A small network was shown many inputs. Here are its activations along a few directions, one row for each input.
In each table, some parts of the input vary, and every possible input appears once, in random order.
Descriptions start from the smaller parts, as in this example, which fits no table here: one of 2 separate values, together with either a single point or one of 11 places along a line or (one of 4 places along a line, together with one of 8 places around a ring).
Shared parts are said once, and a part with two or three values counts as separate values.
In the rows, 128 means zero.

Other details of the inputs shift rows strongly along two fixed directions, in all tables alike. That doesn't count.

Table:
row 1: [111 123 146  89 152  97 135 162 173 154 132  84]
row 2: [133 104 101 154 162 118 164 122 127 145 144 156]
row 3: [100  85 134 112 112  80 174 150 173 140 127  80]
row 4: [ 75 110 144  90 119  80 171 155 174 154 121  79]
row 5: [155  95  40 205 217 118 189 163 132 144 151 140]
row 6: [106 141 193  58  78 135 103 133 131  97 112 124]
row 7: [ 93 169 173  68  59 137 109 136 132 109 121  91]
row 8: [105 141 187  71  60 118  79 111 143 120 136  88]
row 9: [118 130 167  77  93 120 127 138 125 104 107 142]
row 10: [162 135 122 170 156 137 145  98 128 143 100 160]
row 11: [158 154 110 175 141 181  91 118  84 109 158 184]
row 12: [134 165 132 152 101 188  69  87  75 104 157 180]
row 13: [110 153 174  51  74 122  80 134 132 104 102 112]
row 14: [152  80  78 174 210 117 183 159 146 152 142 149]
row 15: [115 116 175 102  83 130 112 111 137 117 142 119]
row 16: [123 113 175 104 140 101 148 126 171 141  71 117]
row 17: [112 153 144 104 112 131  93 109 124 133 148 118]
row 18: [ 86 175 184  78  66 128  95 150 135 115 135  98]
row 19: [113 120 165 111 132  99 160 134 145 173  65  96]
row 20: [162 199 155 176 103 163  68  83  79 118 123 202]
row 21: [169 191 104 142  94 166  76  92  59  97 142 185]
row 22: [ 91 116 173 121 132  86 153 124 150 186  81  96]
row 23: [154  71  42 216 199 136 172 132 132 132 158 118]
row 24: [158 190 117 148 104 165  56 111  70 105 154 183]
row 25: [159  92  28 200 217 145 189 146 130 135 141 121]
row 26: [106 151 142  92  80 134 123 140 129 115 116 106]
row 27: [157 161  87 167 131 164 110 116  67  76 149 167]
row 28: [118  97 183 124 114  91 145 105 186 160  93 102]
row 29: [122 158 145 108 119 142  79 139 130 127 136 117]
row 30: [ 97 106 139  88 134  95 136 139 171 160 123  88]
row 31: [158 126  83 141 156 137 133 125 120 132 129 137]
row 32: [175  63  49 185 226 129 193 145 124 126 129 168]
row 33: [153 181 154 155 101 156  81  92  47 107  87 182]
row 34: [131  97 102 153 164 129 155 123 132 146 143 149]
row 35: [122 179 112 162  95 183  73  98  72  98 159 156]
row 36: [152  92  96 152 181 150 147 137 125 113 125 148]
row 37: [ 99 113 138  89 132  84 146 139 166 160 125  96]
row 38: [145 160  96 159 120 175  92 120  75  75 136 156]
row 39: [145 143 148 143  67 164  77  87  83  94 151 176]
row 40: [158  98  88 162 148 107 143 115 127 135 147 134]
row 41: [166 172  99 144 125 168  90  99  81 106 148 157]
row 42: [171  86  51 162 216 101 181 146 130 133 125 142]
row 43: [112 106 152  84 132 120 161 145 166 140 117  98]
row 44: [179  86  39 178 239 120 175 139 127 130 138 137]
row 45: [ 92  98 140  76 127  90 167 174 171 125  98  77]
row 46: [138 119 127 177 166 118 150  93 144 163 112 150]
row 47: [111 166 142 118  91 120 118 150 116 117 136 133]
row 48: [140 164 106 154 128 169  68  95  87 119 157 153]
row 49: [116  65  99 144 151  93 184 151 172 146 133  83]
row 50: [127  62 103 134 177 101 157 142 184 156 133  71]
row 51: [146 110 132 183 138 113 139  99 107 158 103 136]
row 52: [151 167 130 154 123 167  93 116  84 108 161 183]
row 53: [101 146 188  63  70 154  97 130 140 116 109 109]
row 54: [ 81 111 136 101 118 101 154 149 164 147 125  85]
row 55: [112 100 148  83 123 117 160 149 165 142 106 107]
row 56: [120 114 160 121  92 149 100 110 131 114 139 125]
row 57: [ 91 100 160  91 135 108 154 136 171 153 134  98]
row 58: [153  98  96 155 140 121 124 115 128 131 145 128]
row 59: [144 152 111 172  93 161  97  94  80  91 168 148]
row 60: [119 139 150  79 115 135  89 137 137 109 108 103]
row 61: [106 161 142 122 104 146  99 150 124 115 138 113]
row 62: [121 163 177 136 109 119 107 125 105 154  91 138]
row 63: [104 124 129  93 112 100 171 157 154 135 111  91]
row 64: [ 99 101 163  83 136  81 171 174 182 158 116 103]
row 65: [118 119  89 161 165 126 158 130 130 138 157 116]
row 66: [154 127  85 144 166 152 123 125 126 130 131 121]
row 67: [170 155  97 163 121 166 121 101  70 103 143 198]
row 68: [114 123 141  91 141  82 145 166 168 157 122 101]
row 69: [ 94 162 174  64  55 114 111 145 121  92 106 114]
row 70: [116 117 172 101  69 115 119 114 133 118 132 132]
Each input here is: one of 5 places along a line, together with either one of 2 separate values or (one of 3 separate values, together with one of 4 places along a line).
The inputs of row 3 and row 47 match in every part but the place on the line of 5. If row 58 is changed in the same way as row 3 into row 47, which row does it become?
> row 24
The inputs of row 65 and row 59 match in every part but the place on the line of 5. If row 12 is changed in the same way as row 65 into row 59, which row does it become?
> row 56
Which other rows does row 10 become when the choice among 2 separate values takes its other values? List them by row number.
> row 19
Start at row 50 and move only the place on the line of 4, one step at a time. The first step leads to row 8. Which rows follow, in order?
> row 58, row 40
Which other rows does row 46 become when the place on the line of 5 takes its other values? List them by row number.
> row 10, row 16, row 20, row 28

Table:
row 71: [111 114 145 136 126 112 160 105 141 160 110 122]
row 72: [133  77  83 143 230  98 200 185 164 153 121 120]
row 73: [155 148  55 194 122 171 105  86  54  94 185 176]
row 74: [129 139 157  99  81 150 106 127 134  95 122 120]
row 75: [150 162 141 148 110 127  92 120  96 115 128 167]
row 76: [109 145 147 103  94 137 126 143 104 106 105 130]
row 77: [ 83 149 239  66  45 116 101 120 148 140 105 129]
row 78: [153 109  61 167 163 136 144 120 106 119 188 164]
row 79: [ 40 175 219  17   6 120  55 135 149 124 129  50]
row 80: [ 89  69 151  76 139  97 143 163 201 140 129  49]
row 81: [116 159 216  63  28 124  65 108 118 101  91 123]
row 82: [ 99 134 203  79  98 124  96 106 162 160  95  99]
row 83: [ 95 169 241  73  38 146  51  92 129 120  96 122]
row 84: [146 157  88 159 132 161  82 113  86 113 193 164]
row 85: [111  51  79 152 176  95 199 161 167 147 146  82]
row 86: [167 143  94 195 124 138 123 103  68 111 125 173]
row 87: [161  39  84 195 229 111 210 124 166 172 114 134]
row 88: [135 151  85 161 142 145 133 131 120 130 142 116]
row 89: [144  92  47 207 189 135 154 136 114 126 169 126]
row 90: [ 85 118 178  28 128 105 131 167 188 147  85  60]
row 91: [157  64  60 175 227 120 195 159 176 140 132 100]
row 92: [100 107 196  75 101 108 136 106 175 157  92 101]
row 93: [173 110  71 180 182 105 165 120 112 141 139 170]
row 94: [109  97  93 118 199  99 189 173 165 164 104  79]
row 95: [146  56  60 147 192 116 175 130 157 135 157 108]
row 96: [180 162  89 188  89 208  47  71  31  58 184 209]
row 97: [ 97  85 157  62 161  97 162 180 193 141  84  66]
row 98: [117 136 171  72  92 142 105 137 123  99  98 127]
row 99: [134 206 154 128  64 175  57 117  82  81 156 170]
row 100: [171 216  96 163 122 195  54 102  29  88 160 221]
row 101: [ 69 139 235  71  41 109 116 118 152 144  85  95]
row 102: [139  87  67 153 223 101 201 174 183 169 146  99]
row 103: [ 87 104 178 118 128  96 157 136 173 170  92  83]
row 104: [ 77 150 214  38  40 113 114 160 170 114 118  94]
row 105: [147 183 103 176 100 178  91 113  73  87 148 158]
row 106: [ 93  78 111  97 155  79 217 168 203 157 113  51]
row 107: [139  74 117 113 167  77 178 135 174 155  96  96]
row 108: [155 136  65 189 182 155 142 137  80 112 129 162]
row 109: [157 111 104 145 171 109 132 123 141 150 110 118]
row 110: [142  88  94 146 205  71 181 157 173 179 120 109]
row 111: [145 101  73 179 178 134 136 141 120 123 182 147]
row 112: [183 153  71 165 152 182 105  94  56  87 139 201]
row 113: [112 173 164 105  77 113  87 118 114 135 104 109]
row 114: [117 166 189 131  87 144  84 101 110 132 128 164]
row 115: [111 121 135  91 117 134  93 127 147 129 150  88]
row 116: [110 111 130  77 153  99 172 163 156 139 117 118]
row 117: [119 116 136 100 142 116 156 165 137 125 118 136]
row 118: [158 204 127 135  78 197  42  90  72  82 151 164]
row 119: [153 157 115 126  97 166 100 101 105  90 142 150]
row 120: [174 183  82 174 113 179 100  97  63  86 176 207]
row 121: [110 131 156 119 107  96 127 137 138 138  96  98]
row 122: [135  86  87 158 160 122 156 146 130 125 173 140]
row 123: [174 117  91 187 160 118 147 123 100 126 136 181]
row 124: [ 90 129 224  40  64  88  95 141 176 132  75  69]
row 125: [129 125 146 137 131 121 143 104 132 152 131 160]
row 126: [125 172 155 114  60 121  96  97  92 114 111 137]
row 127: [127  89  70 138 195 105 205 154 140 144 112 114]
row 128: [141 108  79 175 153 133 176 143 127 120 136 124]
row 129: [ 98 151 195  96 100 118 104 117 151 164 118 125]
row 130: [166 197 108 217 115 191  66  57  35 122 148 206]
The inputs of row 83 and row 87 match in every part but one. If row 99 is changed in the same way as row 83 into row 87, which row does it become?
> row 104
The inputs of row 114 and row 125 match in every part but one. If row 121 is changed in the same way as row 114 into row 125, which row does it become?
> row 126
What is each input in this table made of?
> one of 3 separate values, together with one of 4 places along a line, together with one of 5 places along a line
Start at row 77 and move only the place on the line of 5, one step at a time. The first step leads to row 123. Which rows follow, in order?
> row 117, row 104, row 122
Which other rows does row 72 become when the place on the line of 4 takes its other values? List them by row number.
> row 100, row 116, row 117
Which other rows does row 122 become when the place on the line of 4 takes its other values? List them by row number.
> row 78, row 84, row 111
Which other rows does row 107 become when the choice among 3 separate values takes its other values? List them by row number.
> row 93, row 126
